J80: -.33 -.88 .42 -.64 -.80
J294: -.73 -.64 -.82 .00 -.53
J814: -.35 -.36 .24 .55 -.77
J960: -.33 -.88 .42 -.29 -.80
J165: -.32 -.41 .74 .67 -.63
J517: -.89 -.03 -.08 -.80 .24
J990: -.48 -.04 .49 .09 -.60
J494: -.02 .80 .43 .36 -.11
J270: .83 -.18 -.72 .25 .50
J577: .15 .22 -.23 -.23 -.34
J930: -.56 .08 .45 .12 -.55
places J577: -.34 -> 4
succ: -.03 -> -.08

J270: -.36 .01 .16 .75 -.18 .13 .21 .24 -.28 -.06 -.35 -.27 .19 .03 .06 -.16
 -.12 .38 -.17 .68 .03 .13 .27 .39 .23 .29 -.01 -.15 -.03 -.21 .19 .45
J960: .02 -.24 .77 .04 -.05 .17 -.44 .00 -.21 -.23 .21 .54 .00 -.21 -.38 .01
 -.34 -.11 .16 .08 -.08 -.04 -.12 .05 -.10 .32 .58 .53 .09 -.64 -.09 .22
J294: .21 .19 .13 .13 .16 .27 .68 .24 -.03 .06 -.17 .03 .07 -.27 .00 -.15 -.12
 .39 .06 .45 .29 .38 .06 .29 -.01 -.35 -.21 -.18 -.36 .19 .23 -.28
q: .02 -.24 .77 .04 -.05 .17 -.44 .00 -.21 -.23 .21 .54 .00 -.21 -.38 .01
 -.34 -.11 .16 .08 -.08 -.04 -.12 .05 -.10 .32 .58 .53 .09 -.64 -.09 .22 -> J960
q: .21 .19 .13 .13 .16 .27 .68 .24 -.03 .06 -.17 .03 .07 -.27 .00 -.15 -.12
 .39 .06 .45 .29 .38 .06 .29 -.01 -.35 -.21 -.18 -.36 .19 .23 -.28 -> J294
places J294: .21 -> 0
places J960: -.21 -> 8 13
succ: -.06 -> -.35
perm: .45 .19 -.21 -.03 -.15 -.01 .29 .23 .39 .27 .13 .03 .68 -.17 .38 -.12
 -.16 .06 .03 .19 -.27 -.35 -.06 -.28 .24 .21 .13 -.18 .75 .16 .01 -.36 -> J270
places J294: .06 -> 9 18 22

J577: .47 .34 .26 .17 .20
J990: .23 .43 .47 .31 .39
J245: .27 .21 .25 .17 .13
J294: .43 .23 .22 .14 .24
J517: .88 .65 .32 .24 .45
J960: .64 .64 .28 .64 .23
J494: .25 .16 .22 .14 .15
J270: .59 .43 .47 .31 .39
places J960: .64 -> 0 1 3
succ: .59 -> .43

J294: .80 .02 .88 -.71 -.43 .15 -.02 -.28 -.80 -.71 .04 -.69 .02 .06 .24 .59
 -.72 .88 -.06 .24 -.67 .89 -.28 .01 .13 .01 -.02 -.57 -.78
J960: .57 .46 .36 -.71 -.09 .28 -.07 -.59 -.70 -.71 .48 -.37 .30 .44 -.64 .59
 -.68 .51 .41 .54 -.71 .49 .04 .07 .48 .44 .45 -.68 -.71
J165: .14 .72 -.17 -.03 .69 .81 .83 -.75 -.23 -.56 .65 .42 .86 .79 -.04 .31
 -.20 .02 .78 .55 -.57 -.01 .77 .69 .67 .76 .73 -.31 -.31
J930: -.08 -.07 .13 -.02 -.03 .01 -.25 .13 .04 .14 -.03 -.10 -.01 .14 -.05 .08
 -.04 -.19 .08 -.04 -.26 .10 -.03 .11 -.24 .11 .12 -.25 -.04
J494: -.11 .24 -.24 -.28 .33 .39 .34 -.55 -.22 -.45 .19 .17 .40 .30 -.10 -.03
 -.20 -.16 .29 .11 -.45 -.17 .37 .35 .19 .27 .25 -.25 -.28
J80: .65 -.75 .02 .55 -.57 .73 .81 -.03 -.04 -.31 .79 -.20 -.56 .00 .76 .83
 -.23 -.31 .69 .69 .78 -.17 .72 .67 .77 .31 .14 .86 .42
J517: .57 .46 .36 -.71 -.09 .28 .39 -.59 -.70 -.71 .48 -.37 .30 .44 -.64 .59
 -.68 .51 .41 .54 -.71 .49 .04 .07 .48 .44 .45 -.68 -.71
J990: .02 .03 -.05 -.08 -.11 -.12 -.02 -.04 -.07 -.03 .05 -.10 -.08 .00 -.09
 .05 -.09 -.01 .01 .06 -.04 -.02 -.11 -.15 .03 .02 .03 -.11 -.07
J270: .17 .11 .08 -.16 -.19 -.15 .01 -.04 -.16 -.06 .15 -.21 -.10 .04 -.19 .20
 -.19 .14 .07 .18 -.08 .13 -.18 -.22 .11 .08 .10 -.20 -.15
places J294: -.02 -> 6 26
perm: .42 .86 .14 .31 .77 .67 .72 -.17 .78 .69 .69 -.31 -.23 .83 .76 .00 -.56
 -.20 .79 -.31 -.04 -.03 .81 .73 -.57 .55 .02 -.75 .65 -> J80
q: .14 .72 -.17 -.03 .69 .81 .83 -.75 -.23 -.56 .65 .42 .86 .79 -.04 .31
 -.20 .02 .78 .55 -.57 -.01 .77 .69 .67 .76 .73 -.31 -.31 -> J165
perm: -.71 -.68 .45 .44 .48 .07 .04 .49 -.71 .54 .41 .51 -.68 .59 -.64 .44 .30
 -.37 .48 -.71 -.70 -.59 -.07 .28 -.09 -.71 .36 .46 .57 -> J960
perm: .02 .78 .55 -.57 -.01 .77 .69 .67 .76 .73 -.31 -.31 .14 .72 -.17 -.03
 .69 .81 .83 -.75 -.23 -.56 .65 .42 .86 .79 -.04 .31 -.20 -> J165

J960: .06 .06 -.15 .20 -.04 .27 -.06 .22 .06 -.18 .15 .30 -.04
J577: -.65 -.88 .09 -.72 .06 .25 .18 .18 -.65 .02 -.07 -.23 .19
J990: -.73 -.81 -.07 .20 .31 -.73 .46 -.06 -.73 -.09 -.81 -.55 .47
J494: .02 -.65 .25 -.23 -.88 .09 .18 .27 .20 .06 -.65 -.07 .18
q: -.73 -.81 -.07 .20 .31 -.73 .46 -.06 -.73 -.09 -.81 -.55 .47 -> J990
succ: .30 -> -.04
perm: .02 -.07 .06 -.23 .09 .25 -.65 .18 -.72 -.88 .19 -.65 .18 -> J577
succ: .22 -> .06
places J494: .09 -> 5
places J990: -.73 -> 0 5 8

J294: -.07 .00 .52 .06 -.06
J494: -.21 .01 -.21 .20 -.21
J245: .82 .32 .39 .32 -.21
succ: .01 -> -.21
places J245: .32 -> 1 3
succ: .39 -> .32
places J494: -.21 -> 0 2 4
succ: -.07 -> .00

J930: -.01 -.04 .35 -.06 -.20 .32 .26 -.13 -.16 -.46 .08 -.61 .35 -.37
J270: -.04 -.03 .21 -.09 -.03 .33 -.05 -.29 .00 -.59 -.16 .19 -.11 .37
J494: .35 .08 -.62 -.13 -.06 .32 .26 .35 -.20 -.37 -.46 -.16 -.04 -.01
J814: -.44 .08 -.07 -.50 .22 -.63 -.19 -.13 -.20 -.81 -.52 -.69 .41 -.58
places J494: .08 -> 1
q: -.44 .08 -.07 -.50 .22 -.63 -.19 -.13 -.20 -.81 -.52 -.69 .41 -.58 -> J814
perm: -.37 .35 -.61 .08 -.46 -.16 -.13 .26 .32 -.20 -.06 .35 -.04 -.01 -> J930

J270: -.57 .00 .00 -.57 -.01 .00
J990: -.57 -.01 .01 .00 .00 .06
J494: .00 .00 .00 .00 .01 .06
perm: -.01 .01 .06 .00 .00 -.57 -> J990
places J990: .00 -> 3 4
perm: .00 -.01 -.57 .00 .00 -.57 -> J270
perm: .06 .00 .00 .00 .00 .01 -> J494
q: .00 .00 .00 .00 .01 .06 -> J494
places J494: .00 -> 0 1 2 3
places J270: .00 -> 1 2 5

